A small network was shown many inputs. Here are its activations along a few directions, one row for each input.
In each table, some parts of the input vary, and every possible input appears once, in random order.
Descriptions start from the smaller parts, as in this example, which fits no table here: ring(5) and (point or (values(2) and line(4)) or line(9)).
Shared parts are said once, and a part with two or three values counts as separate values.
In the rows, zero is written as 128.

Other details of the inputs vary at random and push rows far along two fixed directions, the same in every table; ignore that.

Rows:
row 1: [118 197 135  73 117 122  53 119  94 228 188 112]
row 2: [147 112  93 117 120 151 100 136 127 100 140 127]
row 3: [130 109 142 138 138 105 178 119 116 145  97 114]
row 4: [ 66 138 163 135  59 101  90 202 144 221 169 154]
row 5: [142 114 115 145 113 131 148 103 150 114 108 114]
row 6: [142 114  61 177 114 173  88 129 159  21 104 120]
row 7: [120 186  97  97 112 153  42 139  98 179 178 120]
row 8: [118 159  68 133  51 213  39 133 120 105 181 150]
row 9: [114 167 137 110 142 110  98 130  94 169 138 118]
row 10: [ 79 116 170 154  79  78 143 179 185 174 128 141]
row 11: [120 183 144  71 124 125  69 125  98 240 185  96]
row 12: [137 126 136  87 148 109 129 136 100 171 145 111]
row 13: [123  82 158 156 157  88 236 105 134 103  47 114]
row 14: [137 143 140 102 165 127 104 133 108 180 158 128]
row 15: [143 126  48 160  90 202  46 135 146  52 142 128]
row 16: [ 98  72 119 195  75 113 140 194 212  23  97 168]
row 17: [ 93 103 142 175  85 123 106 194 192 111 141 182]
row 18: [125 125 117 114 106 147 128 126 117 101 144 141]
row 19: [109 139 156 137 117 115 167 124  98 145 121 128]
row 20: [124 151 141 117 152  97 140 107 131 152 115 100]
row 21: [131 113 158 132 164  84 193 104 136 151  88  91]
row 22: [146 131 139 105 139 137 118 126 107 189 159 143]
row 23: [128 152 172  79 129 134 121 130  77 247 180 149]
row 24: [134 127 174 119 205  87 172 124 117 145 104 120]
row 25: [122 121 167 110 137  93 189  97 125 193 107 107]
row 26: [132 136 146  87 164  98 129 136 104 151 134 106]
row 27: [129 148  82 158  59 194  76 111 149  63 153 144]
row 28: [135 142 142  61 123 116 109 137  80 230 180 123]
row 29: [153 114  77 150 106 200  86 121 154  62 135 166]
row 30: [147 140  66 136 119 164  56 132 143  18 131 142]
row 31: [161 107  63 163 116 203  64 131 159  40 138 156]
row 32: [121 128 173 116 128  96 193 102 118 186 108 112]
row 33: [136  77 157 147 158  88 241 115 135  64  53 128]
row 34: [124 113 149 154 175  88 187 120 130  91  65 100]
row 35: [129 134  75 159  67 194  88 107 164  50 138 138]
row 36: [138 132  58 143  77 202  38 137 132  95 155 129]
row 37: [128 191 144  61 156 127  60 140  80 249 203 133]
row 38: [139 108 121 142 180  90 179 121 147  39  70 116]
row 39: [131 108 132 156 139 148 161 112 140  72 113 157]
row 40: [139 112 117 158 149 113 161 105 165  76  86  98]
row 41: [114 170 156  66 102 127 106 142  64 219 200 137]
row 42: [124 103 144 158 127 117 198 117 124 103  75 125]
row 43: [141 126 144 110 166 125 127 129 110 173 147 130]
row 44: [135  85 148 163 160  91 213  96 161  93  57  97]
row 45: [139  86 153 133 193  66 216 122 134  83  65 100]
row 46: [144 138  78 164  85 215  61 128 141  36 166 177]
row 47: [131 117 142  89 134 114 156 126 106 168 131 127]
row 48: [130 124 188 134 222  55 204 109 119 123  75 128]
Each input here is: line(4) and (point or line(11)).
Changing only the line(4) part turns row 2 into row 31. The same change can be made to row 12. Which row results?
Answer: row 43
A walk changes only the line(11) part. It starts at row 9 and steps to row 7. List the rest of the walk in order.
Answer: row 34, row 6, row 15, row 36, row 3, row 13, row 42, row 8, row 19
List by row number the other rows that have the line(4) part in common with row 35.
Answer: row 1, row 5, row 10, row 11, row 20, row 21, row 25, row 27, row 32, row 40, row 44
A walk changes only the line(4) part. It starts at row 17 and steps to row 16. List the rest of the walk in order.
Answer: row 4, row 10

Rows:
row 49: [152  79 108 125 181  95 131 167 154  59  93 127]
row 50: [125 161 140  76  83 144  70 137  94 240 196 142]
row 51: [139 135 163  93 164 108 158 108 108 196 123 122]
row 52: [136 133 140 134 161  96 152 109 139 137  98 112]
row 53: [117 132 129 108  91 128 117 129 124 164 144 128]
row 54: [132 154  88 120  95 172  66 133 113  95 155 139]
row 55: [126 154 107  94  81 175  54 135 118 197 191 150]
row 56: [111 149 159 107 159  90 149 127  99 173 120 113]
row 57: [137 115 134 124 155 130 151 110 112 141 122 119]
row 58: [134 120 184 102 173  83 193 111  84 200 113 103]
row 59: [109 133 161 123 137  97 150 139 134 156 133 123]
row 60: [114 118 167 133 143  88 180 134 140 132 110 121]
row 61: [139 157 103 129 129 148  68 132 137 113 161 130]
row 62: [ 96 140 188 116 154  65 163 138 108 205 120 126]
row 63: [131 121 131 127 136 120 148 118 125  92 121 121]
row 64: [136 109 158 124 164  94 195 109 103 153  99 103]
row 65: [114 153 104 125  86 160  67 151 129 128 161 145]
row 66: [137 152  89 102  85 168  65 121 118 137 161 127]
row 67: [125 113 106 160 118 157 123 132 146  68 115 161]
row 68: [136 117  88 165  90 179  88 139 149  40 125 164]
row 69: [120 116 164 127 136  98 171 131 123 150 129 133]
row 70: [132 140 126 120 118 161  92 141 134 144 169 156]
row 71: [123 100 113 171 122 128 169 133 148  45  85 147]
row 72: [133 159 128  83 126 154  78 125  94 193 194 137]
row 73: [107 119 168 136 141  87 186 138 124 132  92 127]
row 74: [132 121 128 134 141 125 148 121 138  75 107 118]
row 75: [139 136  79 132  93 173  80 118 147  74 127 123]
row 76: [115 126 158 121 129 103 155 140 120 182 127 110]
row 77: [146 120 105 153 151 156 128 120 139  56 101 151]
row 78: [127 126  96 163  99 163  76 140 172  52 139 144]
row 79: [119 136 155 122 160  91 166 124 109 139 104 116]
row 80: [137 144 112 110 117 152  89 123 111 128 167 132]
row 81: [139 142  83 115  99 174  75 127 110 133 168 120]
row 82: [101 133 181 108 136  80 174 138  94 194 123 127]
row 83: [113 118 167 129 136  94 176 136 136 133 113 122]
row 84: [137 102 130 152 135 132 161 119 159 101  96 144]
row 85: [115 150 123 101  85 156  74 147 109 193 178 121]
row 86: [116 109 141 153 133  93 178 122 160 111  83 118]
row 87: [127 125  94 138  79 167  89 141 132 109 152 129]
row 88: [122 177 110  73 101 148  53 127 102 215 187 114]
row 89: [131 129 146  98 143  95 174 109 107 172 116 110]
row 90: [134 150  83 114  94 167  64 123 134 119 152 122]
row 91: [120 102 178 128 162  93 199 124 113 182 108 120]
row 92: [145 108 117 140 135 126 162 102 138  87  93 119]
row 93: [119 116 171 112 136  83 189 121 115 195 113 124]
row 94: [123 109 139 142 135 129 153 126 145 105 126 146]
row 95: [125 130 139 122 154 108 148 120 117 152 117  96]
row 96: [119 114 142 138 119 115 156 132 139 103 122 130]
row 97: [111 111 166 138 150  82 186 131 130 158  99 105]
row 98: [133 148  92 132 113 159  74 128 142  84 154 125]
row 99: [122 117 132 177 142 107 149 136 157  76  87 140]
row 100: [136 111 115 148 143 129 153 117 142  81  94 104]
row 101: [113 183 119  84 117 142  41 138  88 207 192 130]
row 102: [155 124  87 146 111 176  91 119 144  41 137 145]
row 103: [115 148 100 140  94 155  72 152 138 110 149 144]
row 104: [134 140 130 148 160 111 134 125 131 104 103 128]
row 105: [108 170 130  83  90 132  48 138 110 243 195 129]
row 106: [131 143 160 117 169  91 147 121 108 195 123  99]
row 107: [112 118 183 103 143  66 208 121 113 207 110 117]
row 108: [140 132  72 150 106 166  70 111 164  58 121 127]
row 109: [110 151 138 111 109 127  81 142 112 215 173 117]
row 110: [128 129 153 104 142 106 158 119  93 177 126 100]
row 111: [137  76 117 127 158  91 121 184 157  88 106 140]
row 112: [125 153 120 127 109 144  72 146 125 186 171 125]
row 113: [130 118 145 132 156 104 174 114 109 113  96 128]
row 114: [140  95 116 164 134 159 143 128 154  83 104 139]
row 115: [137 104 111 169 155 124 149 111 155  58  80 106]
row 116: [123 118 156 138 152 120 159 135 128 132 109 150]
row 117: [128 132 119 119  95 152  96 138 109 173 167 131]
row 118: [137 112 120 138 144 123 163 115 136  70 111 123]
row 119: [135 141 101 129 118 156  93 129 143  79 143 124]
row 120: [127 127 110 136  98 149 114 140 143  98 149 144]
row 121: [153 124  91 131 107 163 101 111 135  87 127 137]
row 122: [138 109 118 155 109 148 127 130 154  62 127 151]
row 123: [115 125 148 125 125 111 147 136 110 153 128 144]
row 124: [139 125  91 140 113 162 106 125 135  84 123 111]
row 125: [132 109 129 182 143 113 152 132 177  53  94 135]
row 126: [143 140 103 108 120 160  95 112 121 143 149 135]
row 127: [140 169 127  78 130 163  66 132  97 199 202 140]
row 128: [137  84 130 169 128 129 172 123 148  72  87 131]
row 129: [122 141 151 103 150 100 159 124  89 168 127 124]
row 130: [126 129 140 133 160 105 139 117 141 104 116 116]
row 131: [143 110 154 128 176 114 178 111 116 143 101 116]
row 132: [123 128 166 108 178  95 182 113  93 167 111 132]
row 133: [137 110 102 182 118 132 129 125 184  55  88 135]
row 134: [136 131 138 125 144 122 140 120 102 120 118 138]
row 135: [121 142 111 118  87 144  93 136 140 154 151 129]
row 136: [131  91  98 176 103 142 152 121 183  21  71 133]
row 137: [133 145  80 137  99 177  69 135 132  64 136 138]
row 138: [123 108 134 139 121 121 163 131 127 136 118 120]
Changing only one part turns row 137 into row 73. The same change can be made to row 51. Which row results?
Answer: row 84
Changing only one part turns row 111 into row 49. The same change can be made to row 112. Which row results?
Answer: row 106
Describe the family of inputs behind these rows.
Answer: values(2) and (point or (values(4) and line(11)))
Change only the values(4) part in row 123. List by row number the other rows that result.
Answer: row 69, row 93, row 117
Change only the values(2) part in row 76. List by row number the other rows that result.
Answer: row 100
Change only the values(4) part in row 110. List by row number the other rows that result.
Answer: row 54, row 63, row 66
A walk changes only the line(11) part. It starts at row 70 and steps to row 94. List the rest of the walk in order.
Answer: row 122, row 69, row 120, row 96, row 83, row 60, row 59, row 78, row 125
Change only the values(2) part in row 62. List by row number the other rows that result.
Answer: row 101
